[[ 0.90  3.51 -0.22  4.48 -1.79]
 [-0.73 -6.34 -3.67  6.25 -1.20]]	0.90, -1.20

[ 7.21 -4.92 -4.26  3.10]	7.21, 3.10

[ 2.54  5.01 -5.84  0.42 -2.11 -0.91]	2.54, -0.91

[[ 1.73 -2.37 -0.86 -1.53  1.96 -1.75  2.03]
 [ 2.80  4.48 -1.72 -3.63 -2.77 -4.24  6.41]]	1.73, 6.41

[[ 0.02  3.67  6.49 -2.26]
 [-0.50 -6.22 -3.71  2.73]
 [-0.92 -7.03  1.35 -4.62]]	0.02, -4.62

[[ 0.54  1.82 -1.02  6.48 -0.41 -2.93  0.44]
 [-2.81  1.99  1.79 -2.03 -1.19 -5.21 -3.07]]	0.54, -3.07

[6.08 1.53 2.71 2.18 0.29 1.28]	6.08, 1.28
---
 0.71  -5.73   6.84  -0.59   2.62 | 2.62, 0.71

 6.96   6.10   0.11   6.02   5.41   5.75  -2.42
 7.68   5.34   0.64  -2.29  -2.49   0.30  -0.49
| -2.42, 7.68

 1.56   0.15   4.51   0.04   0.42
 2.17  -3.08  -1.09   6.66  -1.62
 0.10   4.38  -1.87  -0.30  -1.30
| 0.42, 0.10

-4.93   1.01  -7.10  -0.50
 1.23  -5.23  -0.67   6.72
| -0.50, 1.23

-0.68  -4.20  -0.20   7.01  -2.84  -3.14  -2.64
-2.37  -4.84  -0.20   3.08  -3.05   1.30  -4.82
-1.96  -5.63  -4.05  -1.17   1.47   5.10   4.52
| -2.64, -1.96

 0.26  -0.24   0.08  -1.55
-5.53   1.44   1.71  -6.18
-0.62   7.61  -3.15   3.44
| -1.55, -0.62

 7.41  -3.34   4.75   3.38  -5.59 | -5.59, 7.41
---
-2.01   6.11  -0.49   4.44  -0.76 >> -0.49

 4.83  -6.62   2.09   1.70  -3.81  -0.12   4.54
 5.85   1.61   2.84   2.90   2.48  -5.64   2.12
-1.67   0.94   2.53  -5.85   7.14   2.74   1.28
>> 7.14

 2.14  -1.29   1.12  -0.14  -0.05
 1.36  -1.83  -3.05  -5.02  -3.47
-2.99   6.97   5.81  -0.01   6.34
>> 5.81

-0.14   5.92  -2.44  -3.25  -7.67  -2.65   0.45 >> -7.67

 5.99   0.87  -0.14  -3.87   5.86   7.84 >> -3.87

-2.96  -2.13   3.40   0.28   4.70  -5.98 >> 0.28

-2.30  -6.46   2.28   3.14  -4.80   4.51 >> 3.14

 6.09  -7.59  -1.37  -1.20  -6.47   4.07 >> -1.20

2.93  1.16  0.86  0.24  5.87 >> 0.86
---
[7159 4283 2979 9526] ans = 2979

[[74 14 47 66]
 [60 20 83 81]
 [53 48 29 93]] ans = 47

[[705  97  37 144]
 [109 581 724 621]
 [430   6 865 749]] ans = 37

[-44   6 -39  27] ans = -39

[[8083 4399 4252 3481]
 [4533 3125 3632 4243]] ans = 4252

[234 229  49 206] ans = 49

[[ 41 167 123  26]
 [113 201 123  51]
 [ 19  60  82 147]] ans = 123
---
[[364, 100, 629, 300, 546, 219],
 [291, 544, 2, 376, 647, 426],
 [413, 543, 188, 783, 132, 703]]
426

[[14, 30, 8, 17],
 [24, 26, 40, 76],
 [58, 55, 25, 42]]
76

[[439, 484, 501, 380, 579, 561, 451],
 [653, 312, 873, 932, 845, 509, 541],
 [267, 223, 415, 241, 541, 638, 225]]
541

[[7, 6, 6, 4, 3],
 [6, 5, 4, 5, 5],
 [7, 5, 2, 2, 4]]
5

[[58, 87, 16, 40],
 [53, 80, 4, 46],
 [62, 91, 44, 27]]
46

[[4, 3, 2, 3, 5, 3, 4],
 [4, 4, 2, 3, 4, 6, 7],
 [4, 4, 3, 4, 4, 2, 4]]
7

[[82, 96, 84, 104, 100],
 [29, 143, 192, 98, 128],
 [76, 59, 80, 109, 100]]
128

[[7, 2, 3, 8],
 [7, 5, 3, 7],
 [7, 5, 1, 7]]
7

[[691, 576, 530, 610, 571, 485, 531],
 [560, 598, 504, 557, 552, 568, 558],
 [381, 844, 139, 467, 594, 661, 742]]
558

[[27, 9, 23, 29, 23],
 [65, 75, 49, 67, 54],
 [65, 77, 51, 70, 56]]
54
